These are the activations of a small neural network, seen along a few directions. Each row is one input.
Each table varies a few parts of the input and shows all the possible inputs, shuffled.
Descriptions start from the smaller parts, as in this example, which fits no table here: one of 3 separate values, together with either a single point or one of 11 places around a ring or (one of 4 places along a line, together with one of 8 places around a ring).
Shared parts are said once, and a part with two or three values counts as separate values.

Rows:
R1: [ 12 -29  -1   0   5   4 -11  15  11 -28   5   6  26   8   0  -7  -3]
R2: [  4   9   6 -14  16 -19   6  13  21   9 -23  16 -15  20 -27  -4 -19]
R3: [ 13 -34  -7   0   2   7 -12  13  14 -29   6   8  28   7   2  -8  -2]
R4: [  1 -23   2  -8   2   3 -13  -3 -14  17 -15   7   5   0   0  15   1]
R5: [-11   9  -6   2 -15   8 -14  -8 -15  13   9 -13   8  -6  23   6   7]
R6: [ -9   9  -5  -2 -15   8 -15 -10 -14  12  10 -15  11 -11  25   7   2]
R7: [ 22 -31   3  -1   3   4  12 -14  -3   0  -6 -11 -18 -15  -5  16  13]
R8: [ 21 -23  -1  -3  10   3  19  -7  -5   6  -3  -7 -20 -15 -16  17  11]
R9: [  5  -4  13  -5   6 -14   5  16  16  -3  -9  11  12  16 -13 -12 -12]
R10: [-14  36   4   5   2  -9   4   7  13   3   4   5  -2  11  -3 -20  -9]
R11: [  4   7  -4   7  -6   9  13 -20  -9  -3  11 -16 -22 -20  12   8  20]
R12: [  4 -11  12  -2   7 -13   0  18  16  -7  -2   9  16  11 -10 -12 -12]
R13: [ -6   8  -8  10  -3   9 -11   7   5 -29  21   0  21   3  16 -16   3]
R14: [ 20 -32   5  -1   4   5  10 -20  -2  -1  -8 -12  -8 -18  -4  19  11]
R15: [  4   1  12  -5  10 -17   5  15  19   5 -14  13   2  18 -20 -10 -15]
R16: [ -6   4 -14   9  -6  13 -12   6   8 -30  22   3  22   2  18 -17   5]
R17: [-12  11  -5   2 -12   9 -16 -10 -20  13   7  -8   4  -3  15   4   8]
R18: [  6 -25   2  -8  -3   3 -16  -4 -14  15 -10  -1   8   3  -1  14   1]
R19: [-13  25   4   8  -1  -6  -1   9   9  -9  15   2  11   5   7 -22  -6]
R20: [  0 -23   2  -5  -2   4  -8  -4 -19  14 -16   8  -1   4  -1  14  -7]
R21: [ 16 -26  -1  -3   7   3  21  -8  -3   4  -6 -10 -18 -15 -16  16  12]
R22: [ -2  11  -8   5  -2   8  21 -14  -9   1  11 -16 -23 -20   0   9  20]
R23: [-17  13  -5   3  -7  10 -13  -9 -20  15   2   0   1  -6  16   5   8]
R24: [  7 -26   4   2   3  -5  -6  15  13 -23   6   9  26   9  -1  -7  -4]
R25: [  4  14  -7   6   1   9  20 -13 -11   4  14 -13 -24 -20   1  10  18]
R26: [ 20 -28   1  -4   2   4  14 -11  -4   0  -6  -8 -19 -19 -14  18  12]
R27: [-12  20   4  14  -4   1  -2  13   9 -18  20   0  20   3  12 -20   1]
R28: [  7 -28   2  -7  -7   2 -13  -1 -10  15  -8  -6  12   0   7  15   0]
R29: [-14  40   0   3   4 -10   5   5  15   5  -1   7 -11  12  -8 -14 -12]
R30: [-14  15  -9   7  -9   6  -8  -9 -28  12  -4   1  -5  -4  14   3  -1]
R31: [  8 -28   3 -12  -7   1 -14  -3  -9  13  -7  -7  15  -4   9  17  -4]
R32: [  3  10  -6   4  -7   9  14 -17 -10  -2  10 -14 -24 -24   3  11  19]
R33: [  4   5   8  -8  12 -17   6  12  21   7 -19  14  -7  19 -25  -5 -18]
R34: [  6 -17  12   4   3  -5  -1  21  15 -17   3   7  25   9  -4 -10  -5]
R35: [  3 -20  -2  -3  -1  -2  -8  -1 -22  13 -22   8  -1   2  -2  12  -7]
R36: [  2   6  -2   8  -6  10  11 -26  -8  -4   8 -18 -12 -23  13  12  19]
R37: [-12  11  -4  12  -5   0  -6   7   7 -24  23   2  21   3  15 -17   2]
R38: [-15  46  -3  -7   9 -11   6   5  16   7  -9   9 -26  16 -15 -12 -15]
R39: [-18  12  -6   5 -11  11  -9 -12 -25  12   2   1  -5  -2  15   4   0]
R40: [-13  31   4   5  -2  -6   4   8  10  -4   9   4   8  10   3 -22  -6]
R41: [-14  43  -2  -3   7 -12   5   6  16   6  -6   9 -18  13 -10 -14 -14]
R42: [  3  11   5 -18  17 -18   6  13  21  10 -27  16 -23  23 -30  -2 -20]
What is each input in this table made of?
Answer: one of 2 separate values, together with either one of 5 places along a line or one of 6 places along a line or one of 10 places along a line
Changing only the choice among 2 separate values turns R11 into R7. The same change can be made to R40. Which row results?
Answer: R9
Changing only the choice among 2 separate values turns R32 into R26. The same change can be made to R25. Which row results?
Answer: R8
Which other rows does R17 become when the place on the line of 6 takes its other values? List them by row number.
Answer: R5, R6, R23, R30, R39
Which other rows does R41 become when the place on the line of 10 takes its other values? List them by row number.
Answer: R10, R13, R16, R19, R27, R29, R37, R38, R40
A walk changes only the place on the line of 10. It starts at R42 and steps to R2. List the rest of the walk in order.
Answer: R33, R15, R9, R12, R34, R24, R1, R3
Which other rows does R5 become when the choice among 2 separate values takes its other values? List them by row number.
Answer: R28

Rows:
R43: [  4   9   6  -3  15 -14  12  16  27 -11  -6  14  -7  15 -23 -14 -11]
R44: [-13   1  -4   9 -12   9 -20   5 -10  -9  15   2  29   4  23 -10   1]
R45: [ -9  30   5  -9  10 -18   7  12  14  18 -17  14 -17  20 -22 -10 -20]
R46: [ 17 -22  -4   1   1  10  15 -18 -12   1  -1 -13 -21 -22  -3  20  17]
R47: [-22  46  -8   5  -9   4  -4  -9  -8   9  10  -5 -10  -1  15  -8   1]
R48: [ 14 -46  -4  -6  -4  13 -12 -10 -21   7  -7  -6   8 -12   6  24  10]
R49: [ 19 -37   1  -3  -3   8   5 -13 -12   3   0 -14  -3 -19   2  22  15]
R50: [  1   0  -1  -4  -3   4   9 -24 -24  30 -14 -11 -31 -17  -1  25   9]
R51: [  3 -15   7  -8   8 -13 -13  23  17  -7 -15  20  22  26 -12 -12 -23]
R52: [ -9  12  -2  11  -8   6  -5   2   0 -14  22  -7  19  -5  19 -11   6]
R53: [  7  -5  11  -5  11 -15   3  19  27  -9  -7  12  11  19 -17 -14 -15]
R54: [-11  26  -9  12  -5   8   4  -4   2 -17  22  -6   0  -7  13 -12   9]
What is each input in this table made of?
Answer: one of 3 separate values, together with one of 4 places along a line
Changing only the place on the line of 4 turns R52 into R47. The same change can be made to R53. Which row results?
Answer: R45
Which other rows does R44 become when the choice among 3 separate values takes its other values? List them by row number.
Answer: R48, R51

Rows:
R55: [  2  -7  -1  -2  -7   7  -7 -18 -20  14   0 -11 -18 -13   8  17  15]
R56: [-13  29   5  -4   1 -13   0  11  18  -1  -8   9   6  13  -3 -15 -21]
R57: [ 13 -18   7  -7  13 -14   7  14  23 -10 -16  17  -6  18 -30 -10 -19]
R58: [-13  36   2   4  -5 -10   0  19  17  -7  17   0  12  15   4 -29  -9]
R59: [ 12 -28   0  -7   1   7   6 -10 -14  14  -3 -10 -11 -22  -7  27  13]
R60: [ -7  16 -17   9 -18  19   1 -13 -22   0  22 -18  -7 -17  25   4  16]
R61: [ 12 -15  -2  -4   0  10   2 -21 -17  20  -5 -12 -10 -15   1  18  10]
R62: [ 24 -49   8  -6   2   3  17 -16  -6   6 -11 -11 -13 -16  -8  25  13]
R63: [-14  37   5  12   5  -7  -2  12  24 -23  23   4  17  11   5 -27  -4]
R64: [ -2   2   0 -11  15 -15   4  19  17   0 -10  16   0  18 -24  -5 -15]
R65: [ -1   1  -7   2  -9   5  -1 -20 -22   9   2 -14 -11 -20  16  17   5]
R66: [  2 -18   6  -3   5  -4 -20  26  13 -17   3  17  35  19   5 -16 -18]
R67: [  9 -46  -4   3 -14  15 -16 -10 -19  -6   4 -11  28 -13  17  17  16]
R68: [-13  18 -18  12 -11  24  -2 -21 -13 -14  23 -13  -4 -23  28   1  23]
R69: [ 13  -3   4  -7  14 -15   4  19  17  -7 -20  17  -3  18 -23  -8 -15]
R70: [-20  34   7   9   1 -11   1  14  10  -1   4  15   9  14  -1 -26 -10]
R71: [-13  11  -7  14 -10  15   2 -17 -32   5  10  -9  -8 -15  17   7  14]
R72: [ 25 -35   5  -5   3   5  10 -10 -13   8 -13 -12 -12 -19  -4  25  15]
R73: [-11  22   7  -7   3 -11  -6  12  19   3  -9  14  -3  24 -10 -13 -12]
R74: [ -4  14   2  -4  13 -10   1  11  19   8 -14  12   1  24 -15 -11 -17]
Changing only one part turns R55 into R73. The same change can be made to R60. Which row results?
Answer: R58
What is each input in this table made of?
Answer: one of 2 separate values, together with either a single point or one of 9 places along a line
